These are the activations of a small neural network, seen along a few directions. Each row is one input.
In each table, some parts of the input vary, and every possible input appears once, in random order.
Descriptions start from the smaller parts, as in this example, which fits no table here: line(4) and (point or (values(2) and ring(5)) or line(11)).
Shared parts are said once, and a part with two or three values counts as separate values.
In the rows, zero is written as 128.

Other details of the inputs shift rows strongly along two fixed directions, in all tables alike. That doesn't count.

Rows:
R1: [114 105 135 142 131 127 211 118 101 166 137 208 121 131  81  59]
R2: [112 166  88 160 132 125 101 160 111 168 105 182 205 147 162  86]
R3: [129 169 112 133 131 110   8 130 177 107 110  98 146 120 174 156]
R4: [166  78 152  90 126 154 149 110 150  98 137  73  88 116 122 168]
R5: [158  67 153 106 108 132 122 129 170 106 108  80  88  99 148 133]
R6: [150  84 150  96 119 157 167 117 132 103 135  84  78 109 115 159]
R7: [173  77 171 101 126 147 122 134 140 113 123  65  87 110 134 160]
R8: [108 206 118 135 149 113  38 120 132 107 151  97 139 137 135 189]
R9: [ 83 187  96 163 127  87 116 142 101 151 120 175 187 154 140  97]
R10: [135 173 106 125 150 136  56 114 148 107 138 106 150 136 148 176]
R11: [152  93 156  98 124 156 147 113 134  97 138  75  70 111 114 174]
R12: [141  87 172 114 117 112 172 123 120 110 134  83  82 118 100 141]
R13: [ 92 186  73 158 132 133 122 139 105 153 120 192 187 148 145 101]
R14: [130 158 113 133 131 113  27 131 174 109 109 102 145 117 170 146]
R15: [141 101 165  99 125 136 145 119 130  98 151  68  75 115 106 174]
R16: [ 85 188  96 168 128  87 115 142 101 153 120 180 184 158 138  97]
R17: [134  90 110 131 114 150 201 132 116 148 120 170 140 146 127  91]
R18: [122 100 141 135 132 129 216 118 104 160 142 192 112 121  76  64]
R19: [115 100 136 134 130 126 211 118 103 162 139 199 119 126  80  61]
R20: [137 180 119 129 148 123  18 136 145 123 123  91 159 129 169 172]
R21: [113  94 128 138 108 134 223 143  94 150 130 167 126 137 102  84]
Description of these inputs: values(3) and (point or line(6)).
Changing only the values(3) part turns R17 into R10. The same change can be made to R16. Which row results?
> R12

Rows:
R22: [ 82 178  96 161 134 111 116 130 125 162 125 222 170 132 121  64]
R23: [133 110  74 149 119 148 157 155 125 175  91 204 200 151 166  55]
R24: [125 165 150 109 156 108  64  87 148  90 145  87  84 110 108 178]
R25: [118 184 131 121 136  96  44 130 138  89 127  52 133 121 153 193]
R26: [143 158 126  97 153 148  71 106 148  87 158  60 103 141 133 222]
R27: [120 130 103 161 107 110 115 167 123 167  85 174 191 143 180  70]
R28: [ 89 111  89 171  82 131 208 180  90 188  93 227 170 140 143  25]
R29: [151  29 183 104  86 136 241 141 114 111 134  73  60 129  98 141]
R30: [125 161 120 142 144  93  46 115 161 135 125 141 161 124 144 115]
R31: [166  17 196 100 117 134 246  99 126 106 149  98  35 118  63 126]
R32: [127 213 152 130 183 119  41 109 103 125 173  93 128 125  99 196]
R33: [170  37 160  93 105 193 208 127 137 110 128 107  68  98 111 131]
R34: [116 171  86 126 141 138 107 118 125 118 131 128 161 133 145 148]
Describe the family of inputs behind these rows.
> point or (values(3) and line(4))
A walk changes only the line(4) part. It starts at R30 and steps to R22. List the rest of the walk in order.
> R24, R31
Change only the values(3) part in R34. List by row number the other rows that result.
> R24, R25
Change only the line(4) part in R28. List by row number the other rows that result.
> R25, R27, R29

Rows:
R35: [136 105 139 126 120 126 165 137 112 137 123 127 131 136 126 116]
R36: [120 114 135 131 120 130 172 135 108 136 132 140 120 133 114 115]
R37: [139 138 146 114 133 117  65 117 159  97 133  72 104 110 137 171]
R38: [123 111 140 129 123 117 167 129 116 136 132 137 119 127 110 108]
R39: [138 105 136 129 130 145 156 135 122 146 125 150 122 116 117  99]
R40: [108 162  94 149 122 124 103 145 124 142 116 155 171 141 153 116]
R41: [144 115 153 119 133 117 123 114 137 115 135 102 101 124 116 145]
R42: [137 111 146 115 120 137 122 128 139 110 130  93  94 117 129 153]
R43: [138 119 139 111 134 141 129 111 136 110 136 102 101 115 119 153]
R44: [130 106 129 122 123 132 165 122 129 133 132 145 122 127 115 109]
R45: [111 155 104 151 127 108  99 134 135 140 115 161 163 138 145 102]
R46: [142 101 124 121 123 141 164 130 124 132 122 133 133 133 132 116]
R47: [119 115 135 130 122 124 175 130 108 133 129 143 120 127 109 109]
R48: [149 109 159 111 137 138 112 122 134 123 135 100  96 111 118 146]
R49: [121 198 110 128 154 127  31 112 147 104 144 100 140 132 145 188]
R50: [126 110 134 130 120 132 169 137 109 136 130 134 125 135 116 119]
R51: [102 167  97 147 124 118 105 137 125 138 116 158 158 133 143 111]
R52: [117 150 104 143 125 119 104 146 126 143 110 146 172 140 158 113]
R53: [113 164  90 144 134 134 112 132 121 141 126 160 169 144 142 121]
R54: [148 107 146 111 136 133 120 109 149 108 138 103 100 122 116 149]
Describe the family of inputs behind these rows.
> values(2) or (values(3) and line(6))
What sort of input is R39?
> values(2)
